These are the activations of a small neural network, seen along a few directions. Each row is one input.
In each table, some parts of the input vary, and every possible input appears once, in random order.
A made-up example of a description, with smaller parts first: one of 5 places around a ring, together with either a single point or one of 11 places along a line or (one of 2 separate values, together with one of 6 places along a line).
Shared parts are said once, and a part with two or three values counts as separate values.

Other details of the inputs vary at random and push rows far along two fixed directions, the same in every table; ignore that.

A family of inputs:
R1: 1.10,-1.93,-0.27,-3.80,2.85,-1.00,2.88,-0.74,0.95,1.45,2.66,-0.49
R2: -0.50,1.36,-1.02,3.33,-1.23,-0.38,-0.47,-1.51,1.97,-3.13,5.37,1.85
R3: 3.07,-4.22,0.37,-2.43,0.39,0.86,2.22,-1.87,1.72,1.84,2.63,-2.77
R4: 0.94,-1.81,1.16,-2.52,1.39,1.67,1.87,1.47,-2.91,3.43,-4.56,0.45
R5: 1.84,-4.24,0.21,-2.39,1.39,0.04,2.89,-0.83,0.78,1.84,3.33,-1.68
R6: -0.55,2.94,-1.21,3.32,-1.48,-2.34,-2.75,-0.44,2.83,-4.23,4.75,-0.26
R7: -3.34,1.71,0.76,2.88,-0.90,-0.77,-2.37,1.79,-1.77,-2.28,-0.55,1.96
R8: 3.17,-3.76,0.46,-2.21,0.47,0.85,2.43,-1.31,1.92,1.97,2.53,-2.59
R9: -1.99,2.32,1.29,4.07,-1.92,-0.07,-3.62,2.38,-0.19,-2.14,-2.16,0.15
R10: -0.71,0.97,0.38,-1.37,-0.85,2.02,0.40,1.83,-3.54,1.94,-6.89,1.41
R11: 0.78,1.53,-2.04,-0.78,0.92,-2.09,0.67,-1.97,1.59,0.72,1.33,0.04
R12: -1.41,1.67,-0.09,3.36,-1.29,-1.22,0.10,-0.14,1.79,-2.82,6.19,2.36
R13: -0.65,0.68,0.75,-0.77,-0.15,1.67,0.16,1.25,-3.94,1.20,-6.55,1.88
R14: -2.06,-0.24,0.21,3.57,-0.49,-2.28,-1.36,-0.03,2.24,-3.25,6.58,0.23
R15: -4.07,4.90,-0.39,1.86,-0.28,-3.07,-2.79,1.12,0.29,-1.86,-1.37,2.52
R16: -2.07,3.80,-0.19,3.79,-2.26,0.75,-2.61,1.39,-0.76,-2.35,-2.41,2.24
R17: -0.59,-1.29,0.36,-0.93,0.26,0.02,1.21,0.58,-1.06,0.53,1.39,0.70
R18: 2.13,-1.26,-0.26,-0.21,-0.07,1.35,0.17,-1.57,0.65,0.20,1.07,-0.50
R19: 1.93,0.99,-0.84,-1.19,0.95,-1.11,-0.10,-1.91,1.08,0.84,0.63,-2.35
R20: -0.21,-1.05,0.46,-0.08,0.14,-0.19,1.41,0.71,0.04,0.38,2.84,0.63
R21: 3.14,-4.16,0.39,-2.16,0.98,0.80,1.99,-2.33,1.43,1.48,2.44,-2.33
R22: -0.14,1.19,0.27,0.36,-1.91,2.24,-2.18,1.36,-1.90,0.64,-5.96,-0.30
R23: 3.80,-3.36,-0.75,-2.90,-0.20,1.80,2.36,-2.89,1.31,1.82,2.49,-1.74
R24: -2.20,1.67,-0.45,3.21,-1.71,-1.68,-0.60,-0.73,0.91,-3.82,5.51,2.53
R25: 1.51,-1.18,0.04,-1.10,1.14,-1.06,0.64,-0.89,2.16,-0.44,2.80,-2.61
R26: -0.14,0.90,-1.00,-1.71,0.91,-1.39,1.17,-0.41,0.25,0.15,-0.05,1.33
R27: -0.95,0.82,0.71,4.32,-1.21,-0.95,-2.55,0.02,2.06,-3.26,3.68,0.09
R28: -0.37,2.08,0.79,-0.52,0.99,-0.38,-1.75,0.72,-0.97,1.13,-5.60,-2.85
R29: -0.19,-0.25,0.50,-3.65,3.18,-0.12,0.77,0.82,-0.80,3.28,-4.90,-2.37
R30: 1.50,-1.10,-1.53,-1.00,-0.93,1.17,1.91,-2.08,0.82,0.25,2.58,0.12
R31: -0.04,-1.74,0.60,0.41,0.16,-0.41,0.72,0.87,0.98,0.40,2.42,-0.83
R32: 1.51,-1.28,-1.29,-0.67,-0.43,1.14,1.51,-2.38,0.56,-0.19,1.97,0.38
R33: 0.54,-0.11,0.17,-0.97,-1.02,2.62,-1.70,0.15,-2.87,1.11,-7.17,-0.54
R34: -1.93,3.10,-0.80,3.15,-2.77,0.83,-2.12,1.03,-0.30,-2.23,-1.09,1.62
R35: 1.92,-2.70,-0.60,-3.13,0.25,0.63,3.94,-1.95,0.02,1.64,3.30,0.50
R36: 1.00,-2.28,1.27,-2.18,1.63,1.64,1.20,1.80,-2.36,3.43,-5.30,-0.86
R37: -3.99,3.08,0.47,2.89,-0.02,-2.26,-3.48,2.97,0.35,-3.01,-0.72,-0.16
R38: -0.26,2.32,-1.46,-1.03,-0.18,0.27,-1.35,0.83,-2.31,0.57,-7.20,0.60
R39: -1.21,-0.53,1.63,0.28,0.81,0.92,-1.27,2.67,-3.19,1.31,-6.66,0.22
R40: 3.33,-1.86,-0.15,-1.56,0.32,1.98,1.73,-1.43,0.67,1.79,0.69,-0.98
R41: -2.87,1.82,1.01,3.17,-0.45,-0.82,-2.08,1.98,-1.43,-2.09,-0.19,2.28
R42: -0.76,0.48,0.07,-2.74,2.58,-1.69,0.78,-0.30,0.95,1.76,0.13,0.13
Each input here is: one of 6 places around a ring, together with either one of 2 separate values or one of 5 places around a ring.
Changing only the place on the ring of 6 turns R39 into R41. The same change can be made to R14. Which row results?
> R7
Changing only the place on the ring of 6 turns R25 into R1. The same change can be made to R8. Which row results?
> R20
Change only the choice among 2 separate values in R38. List by row number the other rows that result.
> R11
Change only the place on the ring of 6 in R4. List by row number the other rows that result.
> R9, R12, R16, R36, R40
Change only the place on the ring of 5 in R18. List by row number the other rows that result.
> R22, R23, R33, R40
